Each row below holds a small network's activations on one input, seen along a few directions.
Each table varies a few parts of the input and shows all the possible inputs, shuffled.
Descriptions start from the smaller parts, as in this example, which fits no table here: one of 5 places around a ring, together with either a single point or (one of 2 separate values, together with one of 4 places along a line) or one of 11 places around a ring.
Shared parts are said once, and a part with two or three values counts as separate values.

Other details of the inputs vary at random and push rows far along two fixed directions, the same in every table; ignore that.

Table:
r1: [ -5   1   8   5  -5  -1   8 -11  -3  -2  -9  -4   8  -4   4]
r2: [-17  15 -25  44   6 -16 -32  35  10   0  -7   1  -3 -10  14]
r3: [ -6  14  35 -52  -5  15 -23  18  -9   6  12  11 -69  13  19]
r4: [  5  13 -32  41  20   8 -25  20  14   3 -29   5   3 -10  20]
r5: [ 19  -4   1  -5   1  -3  29 -28  10   2   6  -9  22   2 -12]
r6: [  8   0  26 -55  14  33  -5  14 -14   9  -5   3 -70  13  21]
r7: [  1  11 -34  42  15   6 -16  29  11   7 -31   5   0 -10  17]
r8: [ -6 -10  -6   0  -3 -10   8  -4  -4  -6   0   6   4   3   2]
r9: [ 17 -13   3  -1  -1  -5  31 -27   3   0   3 -13  18  11 -17]
r10: [  3   5   3   5  -9 -18  -9   0   2   1  19  -3   1  -3  -4]
r11: [  4 -15  12 -24 -13   5  19 -15 -10  -2  20   7  -7   2 -11]
r12: [-11   4 -19  27  10  11 -26  34   4   2 -30   1  21  -6  11]
r13: [  4 -19   4  -6  -7 -14  23 -23   3 -10  15  -3  18  -6 -21]
r14: [-10  16 -17  40   2 -15 -27  34   8   3  -5   8  -2 -13   8]
r15: [  5  -6  16   0 -12 -26  16 -18   1  -4  26 -10  14   6 -22]
r16: [-21   8 -26  42  10   1 -23  25   6   7 -30   1   3 -14  18]
r17: [  1 -13  -7  -8  -2   8  -2  10  -3 -10   3   2  19   4  -5]
r18: [ 15   0  -3 -11   8  13  23 -20  -4  -4   9 -11  24  13 -25]
r19: [  5  -9   8  -1 -11  -6  18 -30   1   6   9  -9  24  -4 -15]
r20: [ -9  10 -34  30   8  -9 -28  25   8  -3 -25  14   6 -21  19]
r21: [  8 -14   2  -3 -10  -5  16 -30   2  -8  21   3  23  -3 -17]
r22: [ -2  15  33 -53  -1  13 -23  20 -15  10  16  11 -66   7  22]
r23: [ -1  -3  25 -19  -9 -17  15 -11  -6   0  28  -3  -9  15  -8]
r24: [  3  -4  13  -7  -7  -5  22 -29   4   6   6  -6  24  -6 -13]
r25: [-12   0  33 -51   3  26  -7  11 -25  14  -8  10 -63  15  26]
r26: [ 16  -5   5  -2  -3  -1  31 -27   2  -7   4 -12  15   8  -6]
r27: [  5 -12   5  -6 -14 -11  25 -28  -4 -16  13  -3  19   0 -10]
r28: [  3   6   8   8  -4 -11  -9  -3   5  -1  21   2   3  -2  -6]
r29: [ -1 -11  -6   0  -5  -9   4  -5  -5  -6  -1   3   2  -1  -4]
r30: [13 -8 -6 -5  8 17  6  8  4 -3 -5 -8 17 13 -3]
r31: [  4   1  17   3 -15 -24  19 -21   2 -11  26 -11  18   3 -14]
r32: [ -8  11 -17  29   7  -6 -34  44   8  -5  -8   2  15  -3   7]
r33: [  2  -5 -23  20  -6 -14  -6  -4   4  -5  -1   3  21 -13  -2]
r34: [ -8  10   4 -15   8  23 -11   8 -16   4  -8   2  -8   4  -3]
r35: [  3   0  18 -49   9  38  -4  12 -16  10   1   1 -68  19  26]
r36: [-17   2 -38  38   7  -4 -26  28   4  -5 -21   8   1 -14  18]
r37: [  0 -12  16  -4  -3  -6  22 -23   3   3   4  -9  16  -6 -19]
r38: [  3 -11   2  -7 -14  -9  21 -28   9 -10  11   1  22   0 -17]
r39: [-5 -3  5  7 -5  4  9 -5 -1  9 -4  1  6 -6 -5]
r40: [  3  -7  -3 -13  -3   3  16 -19  -9 -13  19  -2  28   5 -29]
r41: [-18  18 -14  20   8   9 -33  28   9   8 -40  11 -16 -12  25]
r42: [ -4   6  15  -8   3 -10 -14  17   0   0  11   1 -26  -3   2]
r43: [  3   1  23 -53  11  30  -1  13 -19  11  -7   7 -68  24  29]
r44: [  0  15 -27  30  13   4 -16  18  20   2 -34   3   2  -6  16]
r45: [  4  -8  13   2  -6   1  18 -33   4   4  11  -4  25  -3 -17]
r46: [ 14   1 -21  23   4  -5   3  -7  11   3 -10  -7  19  -4   0]
r47: [ -2  14   1   1   2  -4  -9   7  -5  -6  17  -2  10   4 -18]
r48: [ -5  -5   6   4  -2  -3   6  -8  -4   6 -11  -4   5  -1  -4]
Description of these inputs: one of 4 places along a line, together with either one of 2 separate values or one of 10 places around a ring.
- Changing only the place on the line of 4 turns r48 into r29. The same change can be made to r24. Which row results? => r20
- Which other rows agree with r9 in the place on the line of 4? List them by row number. => r4, r5, r6, r7, r18, r26, r30, r35, r43, r44, r46
- Which other rows agree with r28 in the place on the line of 4? List them by row number. => r2, r3, r10, r14, r15, r22, r23, r31, r32, r42, r47

Table:
r49: [  4  -7 -10  30  -8 -36  26 -23  13 -12  27 -15  57   7 -28]
r50: [ -2   5   1 -20  19  20 -21  37  -6   7 -13   1 -38  16  21]
r51: [ -8   8  -3  -1   5  13 -34  26  -1   5 -38  16 -44  -8  43]
r52: [-11   5 -29   8  20  18 -23  34  -9   2 -32  10 -28   3  29]
r53: [ 16 -14 -15  33  -3 -23  36 -19  25  -9  10 -20  70   2 -31]
r54: [ -8  26 -35  58   7 -20 -30  26  12  -4 -13  -5  19 -15   6]
r55: [ -4  10   6  -7   1  -2 -16  14  -3  12  -2  13 -33 -12  14]
r56: [ 14 -12  63 -76 -18  17  42 -48 -15  15  28  -3 -34  16  -5]
r57: [-16   6 -14  14   3  -7 -28  38   1   3 -17  12 -33 -11  27]
r58: [-11   6 -14  42   7 -21 -12  12   5   0  -7   1   6 -17  -2]
r59: [  2 -12  -9  43 -12 -45  32 -31  12  -4  15 -12  57  -7 -35]
r60: [ 15  -5  28 -43 -15   0   9 -19  -8  -8  34   1 -20  16  -6]
r61: [  3  -1   1 -22   8  21   3   4 -20   5 -12   4 -30  14  10]
r62: [-20  -2   2  -7  -4  11 -35  29 -16   6   2  17 -28 -10  13]
r63: [ -8  28 -32  59   7 -18 -30  25  23  -2 -12   4  19 -10   6]
r64: [ -1   4 -27  37  15   4   2   2   0  -4 -19  -3  20  -7  -3]
r65: [ -6  15 -50  55  17   1 -19  17   7   1 -38  -2  19 -17   9]
r66: [  8 -24   9  12 -19 -22  45 -46  16  -9  11 -13  48  -5 -19]
r67: [ -6  13 -11  10   2  -5 -25  34   0  -5  -2   6 -19   2  21]
r68: [  4 -19  14   1 -17 -16  43 -37   9  -2   8 -13  31   3 -12]
r69: [  7 -16  31 -53  -7  33   5  -3 -17   5  27  -1  -8  18 -14]
r70: [ 13  10  13 -25  11  20  -6  13  -1  13  -2   1 -22   6   8]
r71: [-11  11   2  -3   2   1 -22  17  -7   9  -4   4 -41 -10  13]
r72: [  6  12  14 -22  10  25  -8  12   6  11  -1  -1 -29  13   5]
r73: [ -4  -1  31 -52 -14   3   5  -9 -19 -14  35   3  -5  15 -20]
r74: [  2   4 -37  47  15  -5 -22  35  22  -7 -27  -1  23 -12  12]
r75: [ -8  -9   7  -9  -3 -13   5  -1  -4   2  11   1 -16   3  -1]
r76: [  7   6  17 -18  16  22  -6  17  -8   5   0  -5 -27  12   3]
r77: [ -2  11 -29   4  19  21 -33  24  -5   4 -35  14 -27 -10  31]
r78: [ 12  -4  39 -46 -14  -2  24 -23 -18  -1  42  -8 -17  27 -17]
r79: [  0  17 -30  44   5 -24 -26  13  16  -7  -7   1  26 -15   6]
r80: [-14   3 -29  11   9  10 -15  16  -7 -13 -25  10  21  -9  -4]
r81: [ -4   3  10 -23   1   0 -20   7  -7   7   1  12 -42  -9  17]
r82: [  0  13 -26  39  19  -2 -22  36   9   5 -30  -4  12   1   8]
r83: [ 14   5  -6  31 -10 -33  23 -28  17  -6  25 -10  58  -6 -28]
r84: [  3  -5  40 -44 -12  13  25 -33 -13  11  13 -12 -28   9  -3]
r85: [  2  -8  10  14  -9 -17  30 -29   3   4  -3 -12  28   4 -12]
r86: [ -1  -8  32 -48 -17  16  -3  -6 -22  -2  43   4 -14  16 -10]
r87: [  9 -17  -9  30 -16 -39  25 -36  18 -10  15  -4  49 -14 -28]
r88: [  1   4 -21  33  -4 -21 -10  13  14 -14   5   0  22  -7   3]
r89: [ -9  -5  16 -19   0   6   4   1  -7   8 -10   0 -28   9  18]
r90: [ -8  19 -24  12  19  27 -28  28   2   9 -34  14 -34  -3  26]
r91: [  6   8 -38  46  15  -5 -28  30  22  -5 -32   3  22 -11  11]
r92: [ -2   1  32 -26  -8  12  17 -24   3  13   2  -1 -24   8   4]
r93: [  2  17   4 -18  16  27 -26  31  -7  12 -13  -4 -42   6  18]
r94: [-13  -2 -40  35   8  18 -28  26  -4  -2 -25  11  24 -15   8]
r95: [ 10 -19 -23  26  -6 -14  42 -32  11 -12   4 -12  59  -1 -24]
r96: [ -6   4  23 -12   4  12   1  -1 -10   8 -10  -2 -30   3  14]
r97: [ 10  -3  10  19  -8 -27  32 -33   5 -13  38 -18  47   5 -37]
r98: [  7 -22  43 -62 -20   3  25 -24 -13  -2  39   3 -40   9  -6]
r99: [  7 -11  -2  24 -10 -25  30 -46  18  -1  -1 -12  53 -13 -16]
r100: [ -9   8 -17  11  11   5 -23  30   4 -10 -18   4  24  -4  -8]
r101: [ -4 -19  18  -6 -21 -20  44 -49   2 -14  17 -11  65  -2 -43]
r102: [ -9 -15   2   9 -18 -34  28 -33   3 -17  25  -5  61 -11 -47]
r103: [  4   0 -12 -22   9  29 -21  17 -11  -1 -24  16 -43   2  28]
r104: [ -6 -19  44 -58 -18  27  10 -19 -24   9  21   4 -22  11  -1]
r105: [ 10   5 -13  11  13   2 -12   8  13   2 -12  -4  14  -5   3]
r106: [  6 -11  55 -66 -19   8  32 -40  -9  10  45   0 -41  17 -19]
r107: [  0  -4 -14 -13   9  25 -14  21  -8  -4 -19  12 -34   0  27]
r108: [  8   5   4 -30   7  27   1   0 -13  10  -8  10 -32   3  14]
- Changing only one part turns r67 into r53. The same change can be made to r60. Which row results? => r91
- Describe the family of inputs behind these rows. => one of 5 places around a ring, together with either one of 2 separate values or one of 10 places around a ring
- Change only the choice among 2 separate values in r104. List by row number the other rows that result. => r101
- Change only the place on the ring of 5 in r82. List by row number the other rows that result. => r59, r61, r78, r85
- Change only the choice among 2 separate values in r102. List by row number the other rows that result. => r62
- Change only the place on the ring of 10 in r57. List by row number the other rows that result. => r55, r58, r59, r71, r75, r81, r87, r98, r106
- Which other rows agree with r107 in the place on the ring of 5? List them by row number. => r52, r61, r64, r65, r77, r80, r90, r94, r95, r103, r108

Table:
r109: [ 25 -12  24 -44  -3  22  49 -51  -7   5  15 -11  -1  16 -18]
r110: [ -1 -11  14   7 -24 -35  20 -34   4  -4  38  -6  44  -6 -33]
r111: [ 21 -23  17 -29  -8  15  45 -47  -2   0   8 -11  10  10  -9]
r112: [  6 -12  30 -20 -24 -23  21 -30  -1  -7  42  -5  -1   3 -13]
r113: [-21  29 -51  49  18  -7 -80  87   1 -15 -13  18   4 -13  17]
r114: [ 15 -25   0   1  -8   0  50 -55   5   2   6 -15  60   2 -33]
r115: [-12   4 -16  -4  21  38 -27  34 -14  11 -46  13 -45  -5  35]
r116: [ 22 -18 -25  11   5   9  31 -20   5 -19  12 -15  81  11 -44]
r117: [  1   2  20 -51  12  46  -9  10 -16   9 -22   6 -48  10  20]
r118: [-10   8  46 -59 -10  10 -20  12 -19   2  25  10 -58   7   7]
r119: [ 17 -16  30 -44  -4  22  48 -43 -11   3  14 -18   7  26 -20]
r120: [-11   4 -22  -4  15  33 -22  28  -7   5 -47  17 -34  -3  38]
r121: [ 13  -8  -7   0   8  15  22 -20  10   5 -11 -10  11   6  -5]
r122: [ 11  -6 -36  47  12 -12  19 -12  20   0 -34 -10  42 -10  -1]
r123: [-17   3  29 -39  -7   8 -24  21 -24   5  16  14 -64   1  16]
r124: [-10  13 -32  70  -1 -43 -19  13  28  -5   0  -2  40 -19  -8]
r125: [ -7   8 -27  61  -2 -51  -9   8  21  -8  -3  -3  35 -19  -4]
r126: [-12  13  32 -34  -6   2 -22  21 -18   3  20   4 -53  13  13]
r127: [ -4  11  15   5  -6 -18 -12  15   5   4  18   2 -14  -1   2]
r128: [-18  35 -33  55  12 -20 -59  53   9   2 -25  16 -22 -23  31]
r129: [-17   3 -31  63 -12 -47  -8   2  19 -13  -1   6  51 -23 -10]
r130: [ 11   0  21 -41  11  38   5   7  -9  15 -13   1 -45  16  19]
- Describe the family of inputs behind these rows. => one of 2 separate values, together with either a single point or one of 10 places around a ring
